A small network was shown many inputs. Here are its activations along a few directions, one row for each input.
Each table varies a few parts of the input and shows all the possible inputs, shuffled.
A made-up example of a description, with smaller parts first: one of 3 separate values, together with either a single point or one of 11 places around a ring or (one of 6 places along a line, together with one of 8 places around a ring).
Shared parts are said once, and a part with two or three values counts as separate values.
In the rows, zero is written as 128.

Other details of the inputs vary at random and push rows far along two fixed directions, the same in every table; ignore that.

A family of inputs:
r1: [142 154 167 156 121 130 105 148 105 127 63]
r2: [141 117 115 136 138 115 104 174 135 126 107]
r3: [119 155 143 165 128 120 120 113 108 139 103]
r4: [124 146 159 154 116 137 157 54 119 117 141]
r5: [142 133 111 130 124 112 116 139 133 126 118]
r6: [118 133 125 135 144 124 113 127 124 145 125]
r7: [140 106 113 98 131 136 127 122 141 131 140]
r8: [124 150 155 144 113 128 116 119 121 131 88]
r9: [127 131 107 127 156 118 96 156 115 153 115]
r10: [129 133 126 131 143 130 110 129 110 149 117]
r11: [143 91 149 103 123 161 171 69 155 100 170]
r12: [139 104 141 112 132 147 152 102 153 107 149]
r13: [154 111 112 116 143 125 101 178 130 133 109]
r14: [121 131 114 123 116 134 126 169 130 94 149]
r15: [134 156 173 163 116 128 110 141 113 124 66]
r16: [130 111 119 119 119 132 153 90 146 111 151]
r17: [135 126 121 116 132 126 111 139 130 135 111]
r18: [125 127 116 120 139 104 104 167 124 152 113]
r19: [127 156 143 159 100 151 141 157 119 109 117]
r20: [134 100 150 113 124 154 169 74 162 97 167]
r21: [135 85 75 75 159 113 119 163 148 147 168]
r22: [125 100 116 109 127 124 165 91 143 120 173]
r23: [111 148 101 144 127 139 129 164 118 136 149]
r24: [128 111 111 106 133 128 128 123 153 126 144]
r25: [122 148 95 134 114 132 117 190 126 130 126]
r26: [134 130 101 131 131 107 102 163 134 137 107]
r27: [132 81 68 73 163 108 119 170 155 147 174]
r28: [134 83 63 88 150 113 114 162 165 133 165]
r29: [126 107 140 102 121 151 165 64 156 111 164]
r30: [109 169 153 158 92 141 151 135 102 128 120]
r31: [137 118 108 108 141 111 103 170 116 155 116]
r32: [131 106 123 98 130 143 146 95 151 120 154]
r33: [126 132 95 144 150 106 104 158 115 144 118]
r34: [133 98 113 94 139 126 137 124 136 140 158]
r35: [126 87 92 84 149 118 138 132 158 136 180]
r36: [119 168 146 165 140 115 90 153 92 155 69]
r37: [104 149 123 127 109 120 128 157 108 116 143]
r38: [119 173 164 169 132 125 102 127 88 150 68]
r39: [115 145 139 157 133 121 115 118 111 141 108]
r40: [137 145 182 150 114 146 137 102 118 113 90]
r41: [108 134 178 141 118 158 175 22 133 114 158]
r42: [123 120 121 125 131 110 124 138 126 142 127]
r43: [134 82 59 86 156 100 123 169 158 144 178]
r44: [124 149 152 151 133 132 114 113 100 145 99]
r45: [133 118 182 144 98 162 196 28 142 80 152]
r46: [148 162 163 173 110 118 114 139 108 116 70]
r47: [117 128 188 122 106 155 186 29 128 115 151]
r48: [129 118 165 116 106 159 168 45 139 110 147]
r49: [142 127 130 144 127 121 122 146 135 118 109]
r50: [117 103 51 80 135 120 115 191 153 110 190]
r51: [99 188 136 171 115 117 94 174 79 129 92]
r52: [132 174 162 170 107 102 114 134 90 140 70]
Each input here is: one of 4 places along a line, together with either one of 2 separate values or one of 11 places along a line.
- The inputs of r21 and r1 match in every part but the place on the line of 4. If r31 is changed in the same way as r21 into r1, which row does it become? => r13
- The inputs of r28 and r42 match in every part but the place on the line of 4. If r50 is changed in the same way as r28 into r42, which row does it become? => r37
- List by row number the other rows that have the place on the line of 4 in common with r3. => r4, r6, r9, r10, r23, r33, r36, r38, r39, r41, r44, r51
- Change only the choice among 2 separate values in r14. List by row number the other rows that result. => r19

A family of inputs:
r53: [132 97 80 83 154 87 110 179 154 162 159]
r54: [137 79 118 92 138 148 147 145 170 122 168]
r55: [106 116 152 111 122 128 149 65 112 122 150]
r56: [122 158 182 152 119 143 141 130 113 134 83]
r57: [149 123 137 143 124 140 168 76 134 112 137]
r58: [151 84 138 94 112 178 183 74 159 100 183]
r59: [87 204 141 179 66 141 134 148 104 88 115]
r60: [126 153 176 136 115 112 128 104 99 116 84]
r61: [129 114 150 110 100 139 143 70 157 105 129]
r62: [121 114 137 114 106 136 166 59 117 136 149]
r63: [113 157 162 179 135 122 112 106 83 129 89]
r64: [133 155 162 180 112 134 105 109 127 112 66]
r65: [143 163 167 151 110 151 139 125 98 130 79]
r66: [137 128 111 135 161 107 103 144 121 130 140]
r67: [132 131 124 111 153 132 103 161 115 135 142]
r68: [130 87 86 88 143 157 150 121 138 142 189]
r69: [128 157 172 180 125 116 138 116 117 131 77]
r70: [129 159 150 184 117 128 126 104 86 145 82]
r71: [100 123 84 109 108 136 158 159 136 76 219]
r72: [146 169 157 180 117 123 126 106 97 140 90]
r73: [147 165 131 146 128 129 95 179 93 160 86]
r74: [102 114 153 118 115 125 163 71 130 143 146]
r75: [113 124 71 110 159 129 74 198 127 161 119]
r76: [144 114 80 127 175 94 85 198 127 129 116]
r77: [127 125 161 113 133 158 155 94 124 102 144]
r78: [129 104 98 84 146 157 140 122 166 116 166]
r79: [103 119 158 125 125 160 166 87 128 139 155]
r80: [134 85 75 77 155 91 124 179 162 146 152]
r81: [139 128 66 131 166 101 75 196 146 139 100]
r82: [124 128 160 109 122 122 146 70 121 118 154]
r83: [168 76 58 112 155 112 109 184 158 129 148]
r84: [134 110 169 115 121 164 147 95 132 94 143]
r85: [119 145 150 121 122 165 140 80 139 125 149]
r86: [155 137 132 138 106 102 96 171 108 140 62]
r87: [119 137 145 109 112 132 142 61 144 126 147]
r88: [139 107 157 143 129 140 144 81 137 90 140]
r89: [127 131 129 120 144 130 121 163 132 155 138]
r90: [132 137 97 136 151 116 98 136 144 138 131]
r91: [141 73 86 80 142 97 117 178 169 138 149]
r92: [114 149 126 178 146 98 93 175 100 168 74]
r93: [128 158 125 131 124 101 89 158 120 140 63]
r94: [134 106 159 150 121 136 160 87 155 109 135]
r95: [150 84 87 74 132 120 158 113 155 125 172]
r96: [108 92 81 79 139 125 128 102 156 140 174]
r97: [107 167 149 179 125 132 108 96 105 138 81]
r98: [145 74 85 74 149 101 103 172 152 118 153]
r99: [118 150 108 142 160 109 51 232 75 165 71]
r100: [146 156 125 136 118 96 98 160 98 161 84]
r101: [126 168 174 184 126 112 126 115 110 146 89]
r102: [129 119 155 118 111 173 142 87 154 102 133]
r103: [95 150 98 144 97 121 146 197 129 108 166]
r104: [109 154 120 144 67 152 187 119 121 83 185]
- The inputs of r54 and r102 match in every part but one. If r53 is changed in the same way as r54 into r102, which row does it become? => r87
- The inputs of r92 and r63 match in every part but one. If r94 is changed in the same way as r92 into r63, which row does it become? => r88
- What do these inputs look like to the network? => one of 4 separate values, together with either a single point or (one of 3 separate values, together with one of 4 places along a line)
- List by row number the other rows that have the choice among 4 separate values in common with r100. => r57, r58, r62, r65, r68, r70, r72, r73, r83, r86, r95, r104
- Change only the choice among 3 separate values in r64. List by row number the other rows that result. => r61, r102
- Change only the choice among 3 separate values in r75. List by row number the other rows that result. => r96, r97
